A small network was shown many inputs. Here are its activations along a few directions, one row for each input.
Each table varies a few parts of the input and shows all the possible inputs, shuffled.
A made-up example of a description, with smaller parts first: one of 2 separate values, together with either a single point or one of 11 places along a line or (one of 4 places along a line, together with one of 8 places around a ring).
Shared parts are said once, and a part with two or three values counts as separate values.
(in the rows, 128 means zero)

Other details of the inputs vary at random and push rows far along three fixed directions, the same in every table; ignore that.

Table:
r1: [128 131 128 124 124 136 118 123 126 131 133 137 137 125]
r2: [129 140 122 134 136 118 116 114 134 120 125 132 126 125]
r3: [131 134 124 130 129 128 138 139 129 121 123 135 127 120]
r4: [130 135 132 131 138 128 135 130 122 120 129 138 126 123]
r5: [130 125 124 128 122 133 122 120 125 133 121 138 128 124]
r6: [125 125 123 122 120 132 119 127 126 127 138 135 134 124]
r7: [128 129 123 126 125 138 124 118 127 133 121 133 129 123]
r8: [135 137 118 141 131 137 119 126 130 119 128 131 127 139]
r9: [ 52 155 155 158  69  95 159 115  89 151 125  79 138 177]
r10: [131 128 125 124 118 134 123 123 130 133 126 138 131 124]
r11: [132 128 126 126 120 132 122 120 127 133 127 139 132 124]
r12: [126 128 123 117 128 132 119 124 119 126 135 132 135 128]
r13: [127 125 120 119 124 130 121 125 121 127 136 133 132 127]
r14: [129 135 124 127 134 125 135 142 130 130 128 137 118 127]
r15: [125 129 119 117 127 135 123 123 123 126 136 129 134 126]
r16: [125 123 120 122 130 132 120 121 117 127 124 131 127 127]
r17: [129 138 125 124 134 126 135 140 130 128 126 136 120 127]
r18: [124 120 120 129 124 134 120 125 123 127 120 133 124 123]
r19: [131 133 129 127 131 128 139 132 128 118 127 136 124 122]
r20: [127 123 117 117 122 130 125 124 122 127 130 131 127 128]
r21: [200  98 192 126 115 122  94 144 131 154 129  33 107 101]
r22: [136 133 114 140 124 136 122 129 135 119 128 130 123 138]
r23: [127 131 125 123 123 138 123 122 129 131 134 134 136 122]
r24: [122 123 120 127 127 139 123 123 125 126 121 129 126 122]
r25: [124 123 117 122 128 135 124 120 121 127 125 128 125 125]
r26: [201 109 194 127 137 116 105 160 132 151 138  30 101 101]
r27: [128 137 128 126 139 130 137 132 128 127 133 135 118 126]
r28: [128 134 124 129 133 126 135 143 130 126 126 136 123 122]
r29: [129 137 131 127 141 128 133 133 125 127 132 138 119 128]
r30: [130 129 126 127 127 135 120 119 123 133 120 137 130 125]
r31: [130 135 127 133 137 128 135 137 123 123 125 137 129 121]
r32: [123 128 122 120 123 136 122 125 128 126 138 131 135 123]
r33: [130 132 124 132 129 127 138 141 129 123 125 136 125 120]
r34: [129 134 125 131 136 125 133 140 126 127 127 137 124 121]
r35: [129 127 126 125 120 133 120 124 128 132 134 138 134 123]
r36: [129 139 127 127 142 126 131 138 125 130 128 137 122 128]
r37: [125 119 116 122 122 131 123 125 123 127 124 131 123 126]
r38: [129 134 127 126 134 127 136 136 130 127 132 138 115 127]
r39: [128 128 125 123 117 134 121 126 131 131 133 137 133 124]
r40: [128 136 125 126 133 127 136 141 131 125 124 135 125 122]
r41: [128 132 131 126 132 127 135 134 129 119 130 139 117 127]
r42: [130 135 125 129 137 124 133 139 126 131 129 139 119 127]
r43: [129 132 132 128 134 125 134 131 125 120 131 140 118 127]
r44: [126 127 120 114 121 132 123 126 125 124 133 130 133 128]
r45: [130 132 129 125 125 135 120 119 125 133 126 138 134 125]
r46: [129 134 132 123 132 128 136 132 130 118 128 137 119 127]
r47: [126 119 117 124 125 130 121 122 119 128 125 132 124 126]
r48: [ 59 162 167 166  83  93 169 128  99 151 127  83 127 174]
r49: [130 128 124 124 120 135 124 121 129 131 118 135 129 125]
r50: [147   7 124 113 222 125 145 116 218 140 110 147 200 169]
r51: [128 127 120 117 130 131 122 121 117 127 130 131 130 129]
r52: [200 106 201 126 134 118 106 152 132 141 140  32 100 101]
r53: [124 125 122 120 118 133 121 130 129 126 137 134 133 124]
r54: [128 123 117 119 125 128 124 122 119 128 131 132 128 128]
r55: [137 133 115 142 126 135 121 127 131 120 129 132 124 138]
r56: [134 137 115 140 129 140 123 125 134 119 129 127 126 136]
r57: [129 136 124 133 135 130 139 136 127 123 127 133 128 119]
r58: [126 125 119 116 121 131 122 128 124 126 135 132 131 128]
r59: [130 136 119 135 131 116 118 115 136 121 126 133 123 124]
r60: [ 84  42 169 160 176  79 195 116 188 161 118 101 205 213]
r61: [131 132 125 135 132 125 136 138 125 124 126 138 126 120]
r62: [127 138 125 129 138 130 136 138 129 126 127 133 126 120]
r63: [126 127 117 117 128 133 126 120 121 127 131 127 129 126]
r64: [129 136 118 133 129 117 119 118 139 120 125 131 122 124]
r65: [124 128 125 120 125 134 117 126 124 126 137 134 136 125]
r66: [ 60 164 159 173  78  83 151 110 108 145 121  75 133 171]
r67: [130 130 126 122 117 135 124 122 131 131 124 137 133 125]
r68: [123 120 119 127 121 135 122 127 127 126 119 132 123 123]
r69: [130 131 128 130 131 127 138 133 127 120 129 137 122 122]
r70: [128 138 128 130 140 128 132 139 125 126 126 136 127 122]
r71: [125 121 117 119 122 132 123 124 123 125 122 130 125 127]
r72: [136 135 115 138 124 137 123 128 136 117 126 129 125 138]
r73: [128 135 135 126 139 128 132 130 124 119 130 139 121 128]
r74: [129 132 126 124 123 137 124 118 129 133 127 135 133 123]
r75: [130 133 128 128 137 126 135 134 126 127 133 139 116 127]
r76: [130 135 128 130 136 131 139 129 126 120 130 134 124 121]
r77: [124 127 123 117 118 134 121 129 130 124 135 133 135 125]
r78: [128 130 126 121 117 135 122 125 132 129 131 136 135 124]
r79: [128 140 118 133 134 121 121 113 138 120 126 128 124 123]
r80: [123 122 120 124 121 136 122 126 128 124 117 131 125 124]
Each input here is: one of 5 places around a ring, together with either one of 2 separate values or one of 6 places around a ring or one of 8 places around a ring.
Changing only the place on the ring of 5 turns r37 into r71. The same change can be made to r28. Which row results?
Answer: r40
Changing only the place on the ring of 5 turns r49 into r30. The same change can be made to r77. Which row results?
Answer: r65
Changing only the place on the ring of 5 turns r46 into r41. The same change can be made to r80. Which row results?
Answer: r68
Start at r47 and move only the place on the ring of 8, one step at a time. The first step leads to r18. Which rows follow, in order?
Answer: r5, r11, r35, r6, r13, r54

Table:
r81: [124 125 133 129 137 120 136 136 125 132 126 130 127 126]
r82: [123 199 168 135  53 122 107 137  51 133 139  68  75  92]
r83: [128 136 131 133 139 124 133 136 131 126 138 125 136 131]
r84: [128 126 131 136 130 130 137 132 133 126 120 126 127 130]
r85: [128 121 125 130 120 135 122 123 130 134 124 124 138 133]
r86: [126 123 131 131 128 125 122 119 128 134 124 128 134 128]
r87: [130 124 129 136 129 133 135 132 131 126 122 126 126 134]
r88: [123 121 132 117 128 128 132 123 125 133 133 126 132 129]
r89: [131 121 129 136 129 130 133 130 127 126 125 128 124 137]
r90: [126 116 131 120 121 131 129 128 123 130 134 128 134 133]
r91: [122 120 136 121 129 123 132 126 125 131 131 130 133 124]
r92: [124 118 130 121 121 134 131 130 127 131 131 126 136 129]
r93: [121 118 133 117 126 131 128 126 124 131 133 127 132 132]
r94: [123 121 134 122 125 127 133 129 128 130 129 128 135 123]
r95: [125 128 132 125 139 121 136 134 124 132 125 128 128 128]
r96: [125 126 128 125 137 125 136 133 125 134 128 125 126 130]
r97: [134 135 135 140 140 127 132 128 136 121 134 125 132 134]
r98: [ 62 188  50 129 102 148 141 109 103  95 117 223 120 127]
r99: [127 124 132 132 134 130 132 128 128 127 124 127 122 136]
r100: [197 136 107 102 149 160  80 132 137 106 142 148 112  78]
r101: [126 131 135 125 131 128 129 126 130 125 143 126 142 130]
r102: [127 124 126 127 127 130 122 117 128 136 127 124 133 132]
r103: [128 127 133 138 133 126 137 131 132 126 120 128 125 128]
r104: [128 118 121 131 124 125 124 124 130 125 126 123 127 137]
r105: [125 124 124 133 127 121 128 125 135 125 122 123 128 127]
r106: [125 121 127 127 125 133 118 120 128 134 126 125 133 136]
r107: [129 135 135 128 132 120 137 140 136 133 136 133 129 132]
r108: [195 121 103  98 139 163  81 133 129 111 133 150 105  81]
r109: [125 123 126 132 131 117 127 122 132 126 123 125 125 128]
r110: [126 126 126 128 132 118 127 120 131 126 122 123 126 131]
r111: [125 125 130 130 134 124 137 139 128 132 125 128 129 125]
r112: [126 123 127 129 129 130 135 140 127 132 126 125 130 131]
r113: [124 121 123 128 128 125 123 122 131 126 125 121 125 136]
r114: [126 123 127 131 121 133 123 124 132 133 122 125 138 129]
r115: [130 133 129 131 126 118 128 126 143 126 133 128 128 134]
r116: [123 120 132 121 122 131 133 130 129 130 129 126 137 125]
r117: [123 123 129 125 134 127 132 136 124 132 128 126 126 134]
r118: [128 126 135 137 137 122 136 128 129 127 122 130 123 128]
r119: [128 129 139 120 123 124 133 130 136 132 140 133 135 130]
r120: [126 123 128 132 124 129 123 122 131 134 123 126 136 127]
r121: [128 127 131 133 137 128 136 125 129 129 124 126 122 133]
r122: [131 132 134 130 122 126 123 124 140 135 134 131 136 134]
r123: [129 129 134 133 138 123 136 126 128 127 121 128 123 131]
r124: [127 126 130 127 129 126 122 117 127 134 123 126 135 130]
r125: [127 120 127 128 130 127 133 138 123 132 129 127 128 134]
r126: [127 121 120 131 123 128 126 126 134 125 123 120 129 133]
r127: [125 125 129 129 131 128 137 140 129 131 124 126 131 127]
r128: [129 134 125 135 133 122 124 123 137 120 135 120 135 134]
r129: [125 124 122 128 131 122 127 120 132 128 125 120 125 133]
r130: [133 136 138 136 131 123 137 132 140 128 132 133 125 135]
What is each input in this table made of?
Answer: one of 5 places around a ring, together with either one of 2 separate values or one of 8 places around a ring
Changing only the place on the ring of 5 turns r121 into r96. The same change can be made to r103. Which row results?
Answer: r111
Which other rows agree with r94 in the place on the ring of 5? List them by row number.
Answer: r82, r88, r90, r91, r92, r93, r101, r116, r119
Which other rows does r100 become when the choice among 2 separate values takes its other values? List them by row number.
Answer: r122

Table:
r131: [129 120 146 130 129 127 134 133 124 134 127 112 131 130]
r132: [130 138 123 125 131 132 129 130 128 122 137 136 122 126]
r133: [129 136 120 126 131 125 125 127 128 120 126 134 122 122]
r134: [127 133 122 127 129 127 126 127 128 126 125 137 123 116]
r135: [129 121 146 127 128 120 135 131 129 131 128 112 130 127]
r136: [132 140 122 130 131 132 127 127 130 121 134 135 123 125]
r137: [133 122 138 136 126 121 129 132 134 132 124 108 127 137]
r138: [131 131 118 126 121 135 120 122 124 124 130 135 132 123]
r139: [129 122 140 131 133 122 130 134 125 133 128 109 129 136]
r140: [130 129 119 121 121 135 123 125 122 125 133 135 131 124]
r141: [128 122 140 128 131 116 131 132 130 131 129 109 128 133]
r142: [130 133 126 128 130 137 128 128 123 123 124 137 126 120]
r143: [128 135 120 128 131 128 127 126 128 118 129 133 121 121]
r144: [131 132 119 125 126 132 127 134 127 122 127 136 120 128]
r145: [133 119 139 132 124 121 132 136 129 136 127 111 128 135]
r146: [127 133 121 123 131 128 130 129 126 119 132 134 120 122]
r147: [133 139 123 129 130 129 125 130 128 126 130 139 126 124]
r148: [127 121 137 128 123 126 122 121 131 139 124 105 134 133]
r149: [132 130 124 126 127 130 119 114 124 125 125 139 119 127]
r150: [130 131 125 124 124 136 131 132 126 123 126 139 123 123]
r151: [130 122 139 137 133 125 130 129 128 131 128 107 129 134]
r152: [126 131 119 123 123 136 116 123 128 127 126 134 127 123]
r153: [131 133 124 129 124 136 129 129 129 122 123 138 124 122]
r154: [130 129 119 128 121 133 118 124 125 122 131 136 131 123]
r155: [132 121 137 138 126 124 131 130 134 130 127 107 126 135]
r156: [130 135 120 127 130 125 126 128 126 123 126 136 124 119]
r157: [133  65 108 114 195 125 151 122 191 131 125 175 179 159]
r158: [132 116 146 128 126 120 126 119 126 136 128 112 125 137]
r159: [126 128 121 121 121 134 117 128 125 124 133 136 129 124]
r160: [130 123 139 136 133 122 128 131 128 133 125 108 130 135]
r161: [127 130 123 125 131 134 128 132 121 129 127 138 123 120]
r162: [130 132 121 125 132 132 127 133 119 127 128 137 124 123]
r163: [126 118 140 125 122 126 123 128 129 138 129 108 132 134]
r164: [130 123 145 132 128 120 132 128 132 130 125 111 132 126]
r165: [129 121 141 136 130 123 129 130 128 139 124 111 130 129]
r166: [126 131 119 116 124 136 121 123 125 129 127 133 127 123]
r167: [130 130 117 118 122 135 125 123 123 127 130 133 129 123]
r168: [130 131 119 126 126 135 129 132 127 121 130 135 119 127]
r169: [132 126 144 136 128 121 129 130 134 139 130 113 131 130]
r170: [129 128 120 123 121 134 120 127 123 123 134 136 130 123]
r171: [131 137 129 123 128 134 130 131 127 124 132 140 127 122]
r172: [127 130 120 126 121 134 115 125 127 123 130 136 130 123]
r173: [130 136 126 124 129 131 128 131 128 129 133 140 124 121]
r174: [131 139 124 124 131 130 126 132 127 124 133 137 123 127]
r175: [133 129 142 135 131 119 128 131 134 133 130 110 131 136]
r176: [130 132 120 130 124 133 126 130 129 127 123 138 121 121]
r177: [129 130 121 125 124 133 128 133 127 128 126 139 121 122]
r178: [131 134 120 130 132 132 125 130 121 126 125 136 125 123]
r179: [ 35 162 123 162 100 109 175 108 113 135 121 155 156 180]
r180: [129 120 139 133 133 125 133 132 125 132 131 108 127 134]
r181: [131 132 116 123 122 135 122 120 125 127 126 132 130 122]
r182: [129 121 141 129 129 115 132 133 128 134 129 111 129 130]
r183: [134 121 139 137 124 121 129 133 132 135 124 110 129 134]
r184: [126 131 123 122 129 127 129 130 125 127 128 138 122 117]
Changing only one part turns r175 into r174. The same change can be made to r152. Which row results?
Answer: r163
What is each input in this table made of?
Answer: one of 2 separate values, together with either a single point or one of 6 places around a ring or (one of 4 separate values, together with one of 5 places along a line)
Start at r159 and move only the place on the ring of 6, one step at a time. The first step leads to r163. Which rows follow, in order?
Answer: r166, r167, r140, r170
Which other rows does r184 become when the choice among 4 separate values takes its other values? List them by row number.
Answer: r161, r173, r177
Which other rows does r153 become when the choice among 2 separate values takes its other values? List them by row number.
Answer: r150
Which other rows does r154 become when the place on the ring of 6 takes its other values? List them by row number.
Answer: r138, r148, r152, r172, r181
Which other rows does r147 become when the place on the line of 5 takes its other values? List them by row number.
Answer: r136, r169, r175, r179
